These are the activations of a small network on made-up records, seen along a few directions, one row for each record.
Records have a field called SENE. Each example row is followed by its value.
The largest differences between rows may come from other fields.
(in the rows, 500 means zero)
Random noise pushes rows far along 20 fixed directions. That doesn't count. These rows show it; they differ only by the noise:
[411 578 423 462 406 386 511 542 571 615 596 675 622 373 632 501 560 620
 513 626 422 446 445 194 410 633 305 642 487 384 563 562 586 447 408 515]
[560 491 453 218 561 474 710 415 458 502 478 456 455 455 503 404 554 597
 581 474 505 432 772 646 488 602 389 427 417 262 650 689 593 376 450 539]
[634 483 449 669 622 505 341 412 158 563 440 588 519 519 675 513 602 408
 633 615 607 379 457 691 527 717 742 601 325 733 394 498 555 729 716 344]
[608 390 640 490 546 475 328 485 566 405 492 594 366 504 806 398 701 640
 647 262 480 714 598 448 568 494 394 400 603 378 235 518 563 374 707 551]
[520 600 569 472 447 456 510 405 456 449 449 521 487 394 416 563 495 470
 591 348 563 341 643 616 504 635 542 299 517 548 590 537 564 441 563 442]
[554 461 579 357 784 241 452 544 432 588 585 679 452 608 506 410 505 564
 478 644 694 729 337 233 261 502 462 662 137 513 219 524 306 372 567 407]
[501 425 437 453 662 485 559 637 496 480 544 587 468 536 501 472 344 449
 500 597 494 432 488 548 424 494 517 650 570 670 388 580 340 549 466 380]
[695 531 392 376 597 522 455 506 481 257 289 444 413 432 548 473 570 410
 671 657 352 484 548 348 523 616 600 475 616 489 408 635 460 462 652 453]
[470 731 585 401 496 632 499 399 540 378 432 446 442 339 402 425 483 487
 424 429 685 489 662 439 383 460 537 436 476 623 670 415 468 230 652 574]
[498 483 432 450 550 476 564 605 322 518 522 370 387 381 483 456 403 590
 454 494 477 511 652 655 471 402 592 560 597 552 666 493 470 408 551 567]
[413 383 322 611 580 588 470 709 395 479 528 407 578 449 503 374 471 560
 484 554 486 595 386 515 295 403 502 732 615 721 556 571 658 497 646 535]
[587 639 483 380 730 394 578 556 458 570 438 680 502 513 560 623 519 342
 305 750 299 521 554 313 631 433 560 628 761 459 547 579 735 469 520 717]
[499 431 537 498 479 533 507 391 548 475 445 311 481 610 265 427 446 500
 601 367 538 551 453 677 427 372 454 340 356 462 558 502 587 510 583 551]
[348 725 413 355 211 436 263 495 499 510 556 434 411 291 551 563 461 390
 603 457 451 362 570 447 663 590 385 421 429 479 607 213 417 377 582 633]
[394 562 456 503 355 355 361 591 613 489 607 612 431 433 442 772 465 471
 528 450 579 543 551 461 681 487 330 483 507 499 150 360 374 459 410 421]
[573 345 646 310 426 516 529 493 423 389 458 584 432 782 441 481 602 392
 424 421 170 535 447 359 381 756 537 677 676 425 466 493 657 294 437 435]
[380 514 416 633 499 721 326 462 572 513 497 320 613 485 543 519 439 476
 599 427 808 336 443 745 559 333 411 336 427 710 463 417 441 557 622 546]
[387 404 559 576 415 502 514 409 557 367 581 533 423 538 392 447 504 624
 526 497 395 447 497 400 463 394 401 711 655 528 484 530 616 513 529 475]
[553 569 481 564 339 476 538 513 642 216 476 569 391 423 531 213 704 345
 734 354 194 558 477 351 427 720 471 454 410 431 620 519 516 512 573 418]
[568 580 610 364 612 313 534 465 622 552 582 732 287 425 615 531 457 385
 499 504 483 453 678 541 780 499 495 453 462 427 338 448 339 678 481 574]
[607 590 525 392 610 458 511 584 365 575 517 496 388 559 618 373 621 468
 383 474 467 701 611 487 425 483 614 555 390 494 699 393 508 182 557 623]
[411 473 486 731 343 421 320 556 364 436 550 596 586 457 539 545 565 642
 645 392 510 583 343 363 292 624 391 563 489 568 311 477 523 370 580 261]

[458 541 597 353 462 449 490 465 179 430 468 551 430 474 413 496 507 406
 412 478 435 544 480 482 378 740 577 609 501 470 479 433 516 399 615 482]
sel
[527 553 369 567 455 489 610 624 569 331 472 476 493 413 330 409 727 454
 591 293 523 786 643 585 389 565 464 393 317 506 550 579 713 342 542 423]
kanot
[483 671 501 411 388 479 483 544 596 520 504 619 516 448 394 344 537 364
 507 465 367 533 521 340 281 687 540 611 422 662 803 463 732 372 591 535]
gute
[257 407 242 499 704 407 436 669 334 494 604 441 595 442 595 382 169 478
 744 594 496 245 404 756 477 292 236 510 624 646 466 647 413 640 644 474]
pom
[572 460 547 566 556 409 259 386 675 422 404 569 618 651 534 509 635 461
 693 592 455 479 204 131 445 533 445 433 484 564 336 593 671 556 683 481]
saliz
[522 521 418 297 621 350 603 419 613 498 511 565 495 308 414 511 590 461
 563 595 713 551 581 463 641 576 386 430 205 337 301 667 577 783 535 567]
kem
[552 394 621 550 434 539 481 538 481 514 426 461 623 515 483 582 674 548
 451 291 601 580 368 453 401 700 558 323 528 450 409 529 632 484 482 492]
tav
[537 382 335 470 532 404 402 528 417 479 506 467 553 625 515 577 513 529
 718 548 473 419 524 600 517 552 460 491 543 570 459 669 580 409 514 357]
geku
[517 467 403 430 453 638 545 388 450 678 439 469 679 539 351 582 460 503
 370 709 552 401 459 511 390 637 602 722 459 640 661 575 795 616 451 510]
piduz
[577 594 351 468 436 515 455 635 729 656 489 627 508 608 503 474 277 414
 616 560 299 633 550 581 384 479 444 547 543 611 605 500 442 403 452 436]
vepat
[544 529 656 570 441 601 565 305 548 704 488 536 573 534 437 555 486 712
 426 396 712 502 652 644 410 486 543 460 426 509 639 520 640 470 453 498]
gaz
[412 492 531 462 518 309 553 486 659 458 626 606 418 562 384 505 618 495
 476 665 481 463 440 257 604 455 447 652 488 447 477 567 484 591 437 611]
sel
[597 491 414 423 526 754 537 483 533 581 352 463 593 352 682 413 482 579
 503 573 587 662 495 547 442 604 415 491 414 304 324 557 449 675 557 587]
razag
[552 382 562 618 551 168 610 599 408 544 634 622 411 565 580 398 619 591
 549 521 260 496 388 345 470 565 581 576 487 403 601 584 473 608 405 460]
saliz
[634 510 472 518 357 430 274 448 670 492 457 581 379 462 564 613 632 375
 644 536 429 519 540 434 803 647 633 488 496 574 329 424 571 746 602 553]
piduz
[576 429 423 381 359 187 348 631 626 414 491 484 405 478 172 573 530 263
 668 471 440 600 312 317 497 778 608 439 206 586 298 442 414 650 508 380]
gugom
[574 396 502 624 428 497 359 575 582 499 493 480 495 399 585 445 671 544
 601 300 545 614 483 528 487 618 611 401 467 639 465 496 628 605 629 492]
rafo
[546 196 451 377 558 353 497 575 411 583 601 377 474 714 439 469 491 476
 582 557 457 225 362 597 479 657 683 561 358 674 604 556 368 630 346 365]
kanot
[487 514 459 619 580 386 341 556 500 534 501 457 525 516 595 474 454 492
 632 446 426 609 403 498 524 287 446 354 563 514 503 500 550 456 668 578]
zorul
[545 572 461 468 492 643 502 323 619 416 361 663 612 373 592 531 369 337
 531 809 365 239 361 267 599 694 521 616 620 520 363 603 436 900 492 423]
nug
[419 520 394 451 464 430 560 665 531 488 565 416 483 507 335 408 450 432
 478 402 402 726 497 572 444 392 385 485 419 440 589 469 562 390 481 557]
bize
[591 441 466 543 465 468 374 514 474 584 644 517 338 687 678 513 615 547
 525 614 526 412 579 502 644 519 661 719 388 642 526 344 235 406 382 407]
gugom
[402 286 518 416 549 330 517 548 341 391 632 484 463 441 393 508 743 494
 500 337 691 490 492 552 546 669 494 541 379 555 321 594 714 626 571 481]
kem
[420 378 583 642 445 397 582 325 403 394 555 500 508 457 488 473 464 846
 697 354 473 403 572 566 432 406 323 387 611 302 484 694 503 465 475 313]
rafo
[651 392 595 433 535 348 421 476 696 604 540 514 357 606 338 557 384 599
 435 621 567 617 465 312 470 399 711 625 409 680 439 463 322 515 440 442]
piduz
[447 568 332 369 364 517 343 569 634 439 458 395 485 642 209 553 282 276
 617 549 383 514 454 530 439 479 452 535 462 699 524 387 496 365 539 428]
pom
[350 586 451 479 619 468 647 309 177 293 468 365 553 654 155 590 429 383
 488 638 555 359 461 612 464 351 400 521 380 419 516 568 529 372 462 372]
gaz
[434 675 596 478 529 332 633 600 574 636 568 652 473 360 439 612 404 311
 271 476 443 549 494 446 652 472 532 406 542 405 515 396 436 653 390 686]
zorul
[504 588 327 609 553 371 516 380 369 369 464 545 511 418 451 562 593 406
 733 635 478 391 557 587 643 542 458 466 390 468 404 642 613 689 576 358]
mitog
[406 544 581 485 537 369 430 443 518 506 635 716 434 729 379 554 451 455
 430 606 472 503 485 347 450 397 454 776 522 668 458 435 547 304 497 431]
geku
[393 414 490 365 576 111 485 672 505 563 641 400 447 495 339 592 535 561
 523 491 617 535 380 390 558 405 417 352 395 397 438 553 397 447 446 651]
vepat
[413 501 473 521 456 430 344 496 523 393 582 667 552 535 708 476 556 393
 748 360 413 298 502 512 567 661 349 411 591 585 427 547 520 442 557 343]
mitog
[515 375 719 563 303 191 480 636 744 488 690 699 363 568 579 440 629 657
 581 192 197 578 481 207 449 580 442 446 658 412 584 488 485 285 354 434]
razag
[573 473 453 418 340 572 401 346 747 607 442 384 450 499 375 445 423 602
 688 440 506 594 632 635 509 433 443 442 349 477 597 497 671 591 596 566]
gute
[527 351 735 362 298 302 229 443 435 740 512 597 530 765 486 728 513 452
 491 321 385 607 267 439 532 757 475 374 463 321 277 334 586 467 486 548]
sel
[507 515 463 445 457 624 376 386 686 357 446 463 407 428 683 456 504 442
 674 524 445 403 555 496 730 436 361 434 533 420 326 452 403 676 589 563]
puvi
[506 619 355 628 474 418 514 719 769 416 573 622 504 448 538 309 455 308
 755 329 349 528 510 581 406 539 439 343 440 697 680 540 428 473 481 347]
soti
[479 589 401 267 649 601 375 474 405 610 464 537 581 326 856 543 501 557
 452 737 665 350 590 366 571 569 432 614 584 508 411 523 463 435 614 615]
zorul
[678 518 542 483 329 694 397 449 610 586 370 476 511 625 542 554 575 263
 450 516 308 352 456 501 582 757 778 514 543 661 698 355 598 628 445 522]
gute
[723 633 649 423 367 574 491 372 743 591 340 739 425 389 460 493 346 518
 471 532 330 652 645 354 381 688 677 569 648 550 570 516 548 569 585 486]
vepat
[396 574 489 753 493 614 673 520 530 572 636 670 707 581 516 321 593 445
 447 376 608 625 426 639 293 502 370 539 248 541 628 524 600 501 408 395]
kem
[674 350 537 195 736 226 529 544 566 707 550 535 469 645 635 621 600 474
 446 642 412 270 598 414 785 553 642 428 661 470 668 695 639 527 376 698]
bize
[534 479 512 707 456 177 429 517 558 654 670 655 459 672 519 667 459 618
 649 473 439 547 488 530 599 363 438 437 414 459 429 468 376 446 305 294]
soti
[384 588 411 293 492 338 488 510 486 517 565 489 529 511 476 539 423 534
 641 520 495 346 596 468 483 486 292 421 480 419 623 565 500 249 459 518]
puvi
[589 619 364 475 568 510 538 536 549 287 407 513 454 237 425 427 568 485
 622 623 615 581 631 407 424 599 584 546 422 632 433 624 476 522 642 390]
soti
[575 523 579 592 574 310 279 464 580 614 513 806 514 638 522 565 425 388
 659 483 485 565 415 468 510 552 544 503 484 731 299 523 631 606 671 407]
nug
[385 473 416 633 300 448 342 651 557 691 667 466 559 635 461 672 486 454
 451 319 516 682 438 669 596 388 381 460 421 537 462 279 551 388 369 535]
razag
[573 683 647 671 446 521 401 259 287 504 352 640 589 774 288 697 379 337
 481 612 427 482 322 435 326 582 619 529 389 562 417 373 498 387 494 221]
gaz
[448 497 395 463 475 708 602 614 738 461 483 192 586 343 486 552 581 578
 296 517 716 466 513 456 639 315 492 361 572 444 599 510 384 482 334 722]
geku
[487 495 306 477 440 632 625 533 467 595 525 479 618 404 642 589 583 579
 465 590 550 369 652 638 592 610 433 572 550 423 585 589 593 549 312 473]
tav
[590 483 522 343 633 467 567 573 448 474 479 440 370 439 478 402 419 527
 360 591 438 540 588 398 418 461 712 634 615 619 683 513 442 413 567 582]
saliz
[366 540 404 426 508 697 687 602 494 272 486 357 617 449 459 491 579 329
 379 460 526 309 503 529 531 572 401 406 631 486 604 570 442 389 331 491]
bize
[360 544 490 210 456 456 506 495 564 207 478 462 452 421 220 641 437 500
 522 485 559 331 654 323 483 552 394 479 735 570 419 596 475 205 494 437]
kanot
[565 521 434 543 534 634 579 534 428 388 417 568 451 304 605 525 630 555
 402 579 465 616 693 477 590 562 599 665 734 482 397 584 629 590 573 546]
rafo
[518 465 338 259 413 648 387 621 679 559 429 363 530 513 536 432 309 305
 667 522 438 272 454 612 474 704 535 412 484 674 587 451 300 582 488 500]
mitog
[364 434 411 383 641 653 704 651 874 494 640 482 607 377 581 207 546 500
 356 542 623 445 465 352 398 406 368 640 453 609 718 643 537 623 409 705]
puvi
[689 436 391 609 446 399 458 724 619 511 441 493 525 474 499 521 740 607
 514 522 395 853 455 230 395 608 638 555 536 520 499 602 667 415 502 498]
pom
[364 442 445 579 651 561 550 491 556 287 510 355 540 429 471 503 546 637
 468 530 611 578 476 421 592 114 291 467 715 387 369 641 592 474 569 635]
tav
[526 389 504 543 518 516 530 549 518 513 521 453 530 460 634 460 626 516
 390 557 508 553 326 368 586 523 531 537 426 393 381 481 412 691 397 563]
nug
[600 524 397 399 514 438 521 587 327 512 417 445 448 338 326 575 399 473
 439 536 444 659 611 553 436 587 674 577 546 566 538 530 610 484 593 500]
gugom

Which value of SENE does each new row have?
[508 486 466 499 509 479 517 436 536 414 539 581 458 488 530 412 539 494
 571 671 494 361 464 370 496 606 542 671 409 563 483 557 368 619 479 387]
geku
[731 498 508 445 547 543 507 340 708 624 330 468 519 620 365 584 396 591
 527 799 511 401 498 339 429 484 703 561 487 605 604 600 494 586 481 468]
saliz
[625 494 507 486 490 486 502 433 586 534 472 647 432 592 401 532 396 591
 528 576 444 599 657 496 399 508 569 693 555 623 463 554 579 447 517 345]
saliz
[460 607 483 564 675 412 641 562 338 335 482 626 527 361 511 426 387 493
 459 595 381 576 462 353 368 438 445 561 649 451 466 639 423 458 555 405]
pom
[359 377 607 255 599 204 370 519 504 484 706 581 327 523 411 342 334 622
 638 407 609 461 527 409 359 401 384 601 429 659 449 514 401 345 677 470]
kem
[522 685 476 840 381 502 422 499 435 589 473 580 515 398 604 674 442 526
 550 327 497 622 683 784 643 329 484 307 593 495 496 378 558 479 522 454]
puvi
[381 425 529 570 556 694 507 537 235 391 416 336 603 531 361 502 467 523
 345 471 559 541 357 516 280 425 526 615 629 600 494 490 653 378 621 498]
gute
[398 586 488 661 464 488 434 462 384 478 479 480 617 487 320 504 364 535
 525 498 562 579 340 462 268 399 448 494 444 607 514 479 551 391 595 397]
piduz
[392 624 602 511 479 535 450 276 498 461 470 534 540 538 518 551 464 339
 401 704 360 231 322 282 682 428 469 550 606 422 561 380 552 689 546 686]
saliz
[577 333 554 615 422 725 387 647 696 519 474 533 609 550 880 304 565 441
 547 283 408 569 233 482 447 676 483 392 501 510 330 430 324 670 462 441]
nug
[463 546 466 462 338 562 239 477 494 567 493 488 488 645 567 655 546 395
 469 599 412 540 421 391 637 508 472 642 526 515 411 235 571 387 530 587]
soti
[530 383 281 562 623 455 442 565 608 317 515 313 540 538 500 609 693 611
 645 761 690 417 472 342 680 334 456 497 497 549 313 697 363 471 431 418]
bize
[496 486 463 649 665 482 693 549 232 390 458 518 596 303 548 379 621 517
 492 444 575 654 420 583 401 567 477 433 384 320 391 661 588 672 581 446]
tav
[697 556 626 545 543 546 538 299 604 531 348 464 524 563 385 561 521 618
 474 638 656 466 466 335 411 497 700 414 406 532 544 573 383 486 452 431]
piduz
[602 484 468 590 542 738 370 623 530 727 427 490 682 519 685 590 459 346
 376 580 672 332 324 589 469 702 772 498 477 841 526 382 403 696 453 473]
soti
[351 698 493 332 494 767 671 408 596 427 466 658 714 531 558 493 427 237
 385 420 560 443 530 609 522 614 159 382 451 298 375 505 485 411 333 475]
nug
[447 438 417 422 631 382 555 615 850 510 638 656 504 551 427 431 503 442
 605 468 571 474 596 540 527 434 336 533 489 683 458 679 666 583 494 511]
pom
[570 483 588 319 563 437 500 511 537 544 418 490 392 432 549 535 317 458
 415 703 245 290 439 290 622 495 675 525 808 471 579 485 346 684 492 686]
rafo
[477 479 522 443 426 427 548 467 294 605 492 571 514 375 546 593 351 670
 442 591 384 519 502 431 432 579 438 633 553 284 404 496 477 563 440 451]
puvi
[539 668 455 621 523 567 730 477 562 533 426 640 585 729 414 632 465 419
 405 620 294 656 553 589 527 337 354 486 627 228 519 582 551 374 277 480]
sel
